A small network was trained on invented records. Each row is its activation on one of them, seen along a few directions.
After each row come some of the record's fields: TIR, KASOV, NOV, LOS, KATU, FEMU.
A field that a record lacks is written absent.
The largest differences between rows may come from other fields.
(in the rows, 500 means zero)
Strong random noise was added to every row along 20 fixed directions; ignore it. To show where, here is one row again and again, with new noise each time:
[313 448 568 460 700 505 322 285 452 574 414 440 615 487 461 447 719 538
 571 471 541 734 552 435 654 464 578 595 539 359 531 553 443 499 416 656
 487 612]
[739 493 675 415 740 483 451 505 799 622 522 481 836 438 389 570 457 454
 627 486 514 542 507 275 407 420 548 582 704 441 398 402 458 416 666 262
 512 347]
[464 626 600 452 582 352 262 376 590 529 530 362 462 392 708 383 303 464
 724 573 679 548 634 553 400 522 438 441 370 491 593 321 607 589 388 537
 383 624]
[546 503 187 373 337 582 568 303 151 589 587 654 588 504 349 610 547 668
 479 410 352 700 501 240 374 572 687 565 612 439 496 525 426 574 528 449
 538 613]
[612 544 774 404 710 387 378 585 552 432 592 506 348 406 415 599 665 592
 753 554 481 600 738 713 524 489 567 425 471 308 656 725 566 653 730 465
 380 663]
[318 597 439 443 340 510 539 359 626 647 615 562 426 228 485 394 596 533
 448 467 452 565 349 546 397 514 271 460 439 592 577 525 810 426 546 472
 319 500]
[565 405 634 216 382 436 455 453 356 424 471 509 481 200 410 624 625 681
 367 482 315 507 535 201 554 550 436 482 511 450 692 464 344 275 604 426
 405 427]
[568 513 566 400 511 519 474 318 497 522 605 509 527 297 425 577 872 549
 522 514 355 615 548 375 606 364 421 253 462 411 511 634 471 475 509 513
 493 560]
[591 444 482 485 545 446 631 744 421 463 467 568 130 458 642 577 447 623
 365 567 286 380 347 455 395 276 352 542 480 343 381 696 345 746 333 463
 479 517]
[477 415 253 290 450 416 556 421 506 328 440 373 459 519 684 588 334 441
 482 563 475 444 647 245 317 678 589 626 386 604 751 207 394 467 483 302
 329 644]
[635 479 483 454 383 619 382 415 475 602 651 582 499 606 585 540 711 474
 322 505 485 331 474 502 579 417 352 404 547 486 697 447 512 634 350 415
 606 286]
[351 591 353 554 312 641 708 370 306 585 613 684 494 404 230 453 575 713
 402 291 363 477 593 454 357 572 627 390 435 475 817 408 512 339 575 343
 385 379]
[540 457 529 472 528 520 541 624 450 853 562 686 720 700 564 390 449 514
 572 581 504 509 512 625 690 463 562 643 588 332 539 429 456 417 339 419
 520 422]
[532 441 652 491 658 523 341 597 480 555 392 500 452 486 451 583 476 551
 558 480 523 574 534 646 596 467 579 613 484 307 499 671 489 527 390 555
 450 505]
[501 507 376 670 540 548 544 470 568 398 574 522 376 509 337 627 318 553
 346 349 390 369 474 468 319 499 649 624 480 534 386 482 453 660 458 345
 459 455]
[403 546 389 496 423 595 578 486 515 526 472 519 620 421 533 353 373 488
 510 285 539 566 485 326 365 366 580 422 566 614 409 384 367 423 474 433
 428 439]
[576 437 472 590 615 593 509 437 666 502 483 620 573 466 625 662 486 500
 605 443 478 574 378 412 386 322 564 731 571 384 366 648 529 557 322 305
 592 474]
[413 522 454 634 598 525 239 221 618 400 485 501 430 457 743 605 418 430
 484 609 552 321 471 402 299 522 409 676 461 562 630 321 573 460 283 377
 635 497]
[436 697 344 652 513 464 583 403 263 695 402 641 329 371 486 482 272 678
 505 783 387 407 311 447 138 560 328 485 382 386 502 402 623 335 406 541
 587 529]
[460 388 409 381 770 618 409 668 410 670 453 700 599 505 324 530 811 696
 374 479 340 475 657 409 442 539 568 282 742 312 606 437 337 543 498 420
 506 628]
[669 507 411 251 431 531 353 620 368 855 277 428 649 580 557 410 165 431
 581 631 684 603 398 613 535 578 464 575 450 419 451 381 584 432 371 616
 303 396]
[337 421 446 645 641 666 596 673 662 460 507 588 362 625 449 568 800 454
 371 407 457 441 547 727 495 472 530 436 526 464 658 721 587 597 457 448
 538 558]

[233 471 343 561 372 424 610 486 452 314 544 713 528 617 643 296 595 551
 511 597 547 501 428 650 562 530 570 476 609 747 299 380 473 587 778 539
 547 717] | TIR is poni, KASOV is vif, NOV is geso, LOS is res, KATU is bula, FEMU is absent
[463 476 581 541 554 508 410 803 415 494 396 562 253 451 505 523 298 528
 527 436 455 582 408 713 527 417 555 694 582 454 237 857 466 575 493 622
 459 613] | TIR is seme, KASOV is vif, NOV is kubol, LOS is absent, KATU is bula, FEMU is absent
[476 457 528 571 752 519 407 578 867 419 553 308 372 612 557 581 531 165
 544 499 480 450 551 561 516 386 455 638 542 616 364 693 502 601 463 478
 470 639] | TIR is poni, KASOV is tovo, NOV is kubol, LOS is pokil, KATU is bula, FEMU is semed
[445 450 371 563 627 476 708 333 675 686 404 447 642 564 276 499 585 481
 357 675 395 516 240 485 580 510 428 677 367 469 289 432 594 420 513 504
 354 407] | TIR is poni, KASOV is gova, NOV is vuke, LOS is sebab, KATU is absent, FEMU is absent
[530 452 466 424 619 418 723 543 449 459 371 479 563 604 325 457 392 704
 523 440 528 528 579 416 391 583 714 579 453 359 627 331 366 622 657 394
 280 404] | TIR is seme, KASOV is baza, NOV is kubol, LOS is absent, KATU is bula, FEMU is absent
[501 538 624 595 704 649 358 518 647 457 615 525 456 359 138 656 616 536
 444 198 396 515 634 494 334 509 643 562 692 480 614 707 554 533 731 358
 486 472] | TIR is derur, KASOV is absent, NOV is absent, LOS is absent, KATU is bula, FEMU is absent
[539 483 439 608 491 447 475 303 435 317 380 405 398 610 501 644 256 626
 561 528 656 434 478 519 293 676 615 749 276 406 725 330 638 653 444 436
 506 395] | TIR is seme, KASOV is gova, NOV is vuke, LOS is absent, KATU is bula, FEMU is roza
[444 615 561 456 439 569 399 630 475 595 627 433 373 539 504 317 475 420
 504 284 587 454 664 585 414 464 424 399 596 565 748 519 532 610 562 531
 460 438] | TIR is poni, KASOV is gova, NOV is kosel, LOS is sebab, KATU is bula, FEMU is absent
[476 476 495 452 512 516 480 501 597 318 502 396 484 571 562 581 600 391
 389 508 575 346 591 397 384 685 448 437 590 635 757 385 531 482 575 437
 625 452] | TIR is seme, KASOV is vif, NOV is gituf, LOS is absent, KATU is tufe, FEMU is semed
[566 503 599 555 558 626 406 576 482 548 508 626 447 516 536 533 701 454
 485 608 415 266 587 584 531 391 363 341 524 468 716 518 412 318 503 410
 619 406] | TIR is poni, KASOV is gova, NOV is kubol, LOS is res, KATU is bula, FEMU is absent
[578 569 495 478 378 388 448 519 313 611 735 519 406 657 498 503 430 466
 565 611 448 527 626 636 631 565 531 534 461 482 521 582 488 601 459 579
 557 665] | TIR is poni, KASOV is sez, NOV is vuke, LOS is res, KATU is bula, FEMU is absent
[349 625 367 670 488 534 401 295 488 619 683 642 410 408 149 464 597 671
 370 478 416 416 409 728 430 617 430 392 471 532 356 496 750 671 568 584
 419 529] | TIR is poni, KASOV is gova, NOV is kosel, LOS is pokil, KATU is bula, FEMU is absent
[586 415 631 715 550 385 606 623 741 430 769 586 679 422 168 745 560 664
 328 393 383 449 619 551 585 743 668 313 478 438 379 457 647 602 416 366
 694 597] | TIR is poni, KASOV is gova, NOV is gituf, LOS is pel, KATU is absent, FEMU is absent
[486 425 514 396 478 415 564 627 605 505 396 482 503 516 679 313 371 541
 473 495 586 464 338 456 483 403 361 568 563 529 390 340 463 683 500 461
 395 385] | TIR is poni, KASOV is vif, NOV is geso, LOS is res, KATU is bula, FEMU is absent
[488 674 631 589 532 648 444 359 316 567 303 259 439 562 294 535 452 299
 610 571 598 493 627 623 548 597 516 471 298 452 784 634 546  80 561 737
 519 346] | TIR is poni, KASOV is baza, NOV is geso, LOS is res, KATU is bula, FEMU is semed
[514 426 363 563 490 636 468 570 491 361 343 530 584 695 774 531 585 352
 470 602 628 382 452 454 467 420 481 361 570 655 447 422 362 445 401 527
 761 510] | TIR is seme, KASOV is gova, NOV is vuke, LOS is absent, KATU is bula, FEMU is semed
[552 537 544 454 508 483 292 396 450 495 331 347 552 446 496 492 554 485
 500 606 677 580 416 494 531 541 362 304 436 483 419 458 601 580 468 758
 571 483] | TIR is poni, KASOV is gova, NOV is kosel, LOS is pel, KATU is bula, FEMU is absent
[571 635 552 643 677 489 553 541 580 513 360 451 365 433 478 477 400 499
 623 619 527 453 400 555 270 342 382 349 387 415 356 585 549 502 507 563
 510 473] | TIR is poni, KASOV is tovo, NOV is geso, LOS is res, KATU is bula, FEMU is absent
[644 443 476 457 501 415 443 540 424 598 493 623 493 500 567 573 215 679
 469 551 455 466 375 421 372 524 522 776 564 368 407 402 506 680 413 357
 480 445] | TIR is poni, KASOV is baza, NOV is geso, LOS is res, KATU is bula, FEMU is zogab
[656 645 477 482 334 495 356 320 625 541 871 397 426 586 671 516 389 207
 648 426 530 479 634 597 553 404 485 585 430 672 539 564 593 688 431 393
 436 523] | TIR is poni, KASOV is baza, NOV is kubol, LOS is pokil, KATU is bula, FEMU is absent
[448 430 563 411 582 387 704 643 707 690 464 471 729 595 483 467 512 503
 458 578 598 619 432 595 593 723 491 636 526 405 598 471 731 445 482 481
 439 467] | TIR is seme, KASOV is vif, NOV is geso, LOS is absent, KATU is tufe, FEMU is absent
[407 387 441 471 558 489 331 436 707 465 398 355 654 423 482 445 325 422
 478 319 603 645 443 422 575 490 620 673 520 602 174 393 473 584 394 528
 339 569] | TIR is poni, KASOV is sez, NOV is vuke, LOS is sebab, KATU is bula, FEMU is absent
[379 471 271 608 515 685 664 339 317 549 418 600 522 678 308 435 694 686
 358 334 476 557 414 481 457 428 615 515 483 375 546 497 432 691 412 526
 460 346] | TIR is poni, KASOV is sez, NOV is vuke, LOS is sebab, KATU is absent, FEMU is absent
[531 462 444 598 246 691 742 341 438 167 505 583 664 619 284 474 689 637
 448 130 633 557 422 387 466 356 729 367 580 650 452 511 347 659 765 433
 606 130] | TIR is seme, KASOV is sez, NOV is geso, LOS is absent, KATU is bula, FEMU is roza
[421 488 695 598 568 365 502 591 436 387 681 623 444 501 618 538 461 638
 586 420 459 495 696 406 449 561 606 637 651 386 731 490 428 547 463 379
 766 642] | TIR is derur, KASOV is absent, NOV is absent, LOS is absent, KATU is bula, FEMU is absent
[525 586 296 594 481 657 652 518 353 728 445 658 592 622 444 543 600 462
 624 657 487 565 423 509 318 533 428 388 563 448 547 611 651 311 489 563
 754 553] | TIR is poni, KASOV is baza, NOV is kubol, LOS is pokil, KATU is bula, FEMU is semed
[461 434 460 478 496 469 428 638 588 514 627 569 372 412 500 527 513 535
 305 495 352 340 519 530 524 541 406 453 567 563 426 487 500 579 408 445
 465 589] | TIR is seme, KASOV is vif, NOV is kosel, LOS is absent, KATU is bula, FEMU is absent
[582 510 517 381 577 388 408 654 553 652 489 395 348 326 484 598 304 407
 430 622 349 560 345 404 405 546 307 707 596 493 267 683 615 480 537 581
 432 638] | TIR is poni, KASOV is baza, NOV is kosel, LOS is pel, KATU is tufe, FEMU is zogab
[485 648 471 300 590 348 387 366 484 558 523 462 544 432 464 252 470 570
 603 646 538 512 482 402 331 521 386 417 603 588 415 215 496 664 861 522
 302 527] | TIR is poni, KASOV is sez, NOV is gituf, LOS is pel, KATU is bula, FEMU is absent
[448 448 369 455 700 389 614 573 391 539 442 528 354 714 504 507 569 673
 471 660 474 490 523 567 398 654 517 605 514 275 588 465 530 834 478 547
 445 635] | TIR is poni, KASOV is baza, NOV is kosel, LOS is sebab, KATU is tufe, FEMU is roza
[269 625 388 553 508 564 547 316 194 682 275 487 652 640 508 278 523 582
 627 548 710 745 404 458 419 577 485 437 523 403 578 441 586 425 441 837
 658 488] | TIR is poni, KASOV is baza, NOV is kubol, LOS is pokil, KATU is bula, FEMU is semed
[415 492 158 484 444 562 553 545 512 500 441 502 332 557 713 430 448 531
 385 417 571 509 326 386 159 464 347 427 564 543 474 440 630 927 339 516
 492 584] | TIR is poni, KASOV is baza, NOV is kubol, LOS is pokil, KATU is bula, FEMU is roza
[467 399 572 349 559 437 389 545 571 392 422 407 422 322 557 466 691 541
 390 576 436 397 602 530 660 496 392 200 358 500 535 384 409 525 445 542
 304 599] | TIR is poni, KASOV is vif, NOV is geso, LOS is res, KATU is bula, FEMU is absent
[414 565 587 558 517 487 508 598 422 388 324 348 402 473 730 347 345 507
 642 359 716 706 478 446 373 335 494 395 473 468 452 615 449 656 371 709
 579 534] | TIR is seme, KASOV is vif, NOV is geso, LOS is absent, KATU is bula, FEMU is zogab

Which values does each new row have?
[397 428 354 371 566 669 452 763 504 737 376 527 487 508 501 472 525 428
 327 419 469 502 418 423 358 561 340 545 757 494 535 602 571 457 376 580
 514 529] | TIR is poni, KASOV is baza, NOV is kosel, LOS is pel, KATU is bula, FEMU is semed
[547 425 623 546 503 417 665 590 753 503 622 567 542 481 527 722 568 515
 538 540 479 519 478 560 494 685 437 665 474 392 672 639 790 446 409 351
 639 542] | TIR is poni, KASOV is baza, NOV is kubol, LOS is pokil, KATU is bula, FEMU is semed
[375 442 581 577 573 460 780 675 588 389 321 525 581 498 475 402 598 627
 514 485 565 568 451 565 532 539 551 378 499 404 511 466 567 496 662 517
 557 489] | TIR is poni, KASOV is vif, NOV is geso, LOS is res, KATU is bula, FEMU is absent
[288 569 513 718 648 399 601 506 549 607 602 520 340 502 375 462 199 601
 589 412 434 545 510 597 362 577 608 869 479 361 471 568 607 589 377 475
 429 627] | TIR is derur, KASOV is absent, NOV is absent, LOS is absent, KATU is bula, FEMU is semed
[361 544 488 829 528 376 427 158 750 362 659 463 623 586 487 368 437 505
 353 527 623 291 382 576 605 497 504 411 373 710 133 139 508 738 337 559
 594 397] | TIR is seme, KASOV is baza, NOV is kubol, LOS is absent, KATU is bula, FEMU is absent
[425 530 342 352 479 380 540 268 335 356 439 342 401 382 476 546 420 512
 553 520 407 683 499 193 338 571 577 683 440 565 474 482 431 518 674 549
 367 706] | TIR is poni, KASOV is baza, NOV is gituf, LOS is pel, KATU is absent, FEMU is absent
[318 524 366 501 390 545 631 628 422 455 131 610 388 300 680 440 398 701
 572 560 661 622 279 580 166 616 361 423 382 428 637 501 809 394 466 569
 496 534] | TIR is poni, KASOV is sez, NOV is vuke, LOS is sebab, KATU is bula, FEMU is absent
[528 477 566 477 380 549 473 587 550 312 501 693 536 199 464 780 482 599
 677 415 528 644 610 598 377 716 639 462 503 518 573 694 735 247 589 365
 572 667] | TIR is derur, KASOV is absent, NOV is absent, LOS is absent, KATU is bula, FEMU is absent
[743 494 595 278 494 575 398 649 366 511 420 510 516 490 438 592 423 491
 485 526 464 344 650 377 409 519 521 478 590 500 785 407 295 277 691 339
 429 307] | TIR is derur, KASOV is absent, NOV is absent, LOS is absent, KATU is bula, FEMU is absent
[665 512 454 466 481 579 574 698 572 511 547 580 527 479 467 526 442 463
 571 395 465 480 565 619 495 366 599 307 484 528 316 599 414 552 513 404
 357 516] | TIR is poni, KASOV is baza, NOV is kubol, LOS is pokil, KATU is bula, FEMU is absent
[312 325 703 472 435 431 542 730 519 324 413 559 447 287 451 483 688 688
 382 349 485 685 366 600 768 487 482 439 588 487 252 742 500 558 532 718
 523 615] | TIR is derur, KASOV is absent, NOV is absent, LOS is absent, KATU is bula, FEMU is semed
[596 434 590 418 617 562 523 626 378 331 282 303 343 501 271 661 765 505
 257 526 405 466 515 373 545 501 447 282 487 439 605 670 321 484 646 683
 572 412] | TIR is derur, KASOV is absent, NOV is absent, LOS is absent, KATU is bula, FEMU is absent
[450 624 402 539 346 774 442 476 119 572 310 561 368 402 511 418 466 553
 585 329 552 612 447 487 374 274 489 313 496 442 494 718 383 371 333 728
 544 408] | TIR is derur, KASOV is absent, NOV is absent, LOS is absent, KATU is bula, FEMU is semed
[347 651 447 778 462 736 630 358 426 479 426 390 312 249 286 578 411 472
 446 162 400 570 522 390 270 354 576 425 288 470 625 751 488 216 265 533
 467 403] | TIR is derur, KASOV is absent, NOV is absent, LOS is absent, KATU is tufe, FEMU is absent
[582 472 478 379 366 459 427 506 302 482 458 416 482 498 486 655 491 460
 355 650 494 462 545 461 581 768 443 425 436 523 657 457 526 328 429 629
 619 542] | TIR is derur, KASOV is absent, NOV is absent, LOS is absent, KATU is tufe, FEMU is absent
[287 493 389 585 451 544 521 247 443 502 435 615 494 456 692 410 508 565
 552 483 517 563 349 485 487 396 498 722 466 463 474 481 535 488 343 461
 465 488] | TIR is poni, KASOV is vif, NOV is geso, LOS is res, KATU is tufe, FEMU is absent
[508 437 327 267 367 468 651 585 272 398 537 695 326 569 688 400 578 625
 572 538 358 505 444 430 443 310 511 586 626 546 405 537 252 738 746 393
 336 588] | TIR is poni, KASOV is baza, NOV is geso, LOS is res, KATU is bula, FEMU is roza
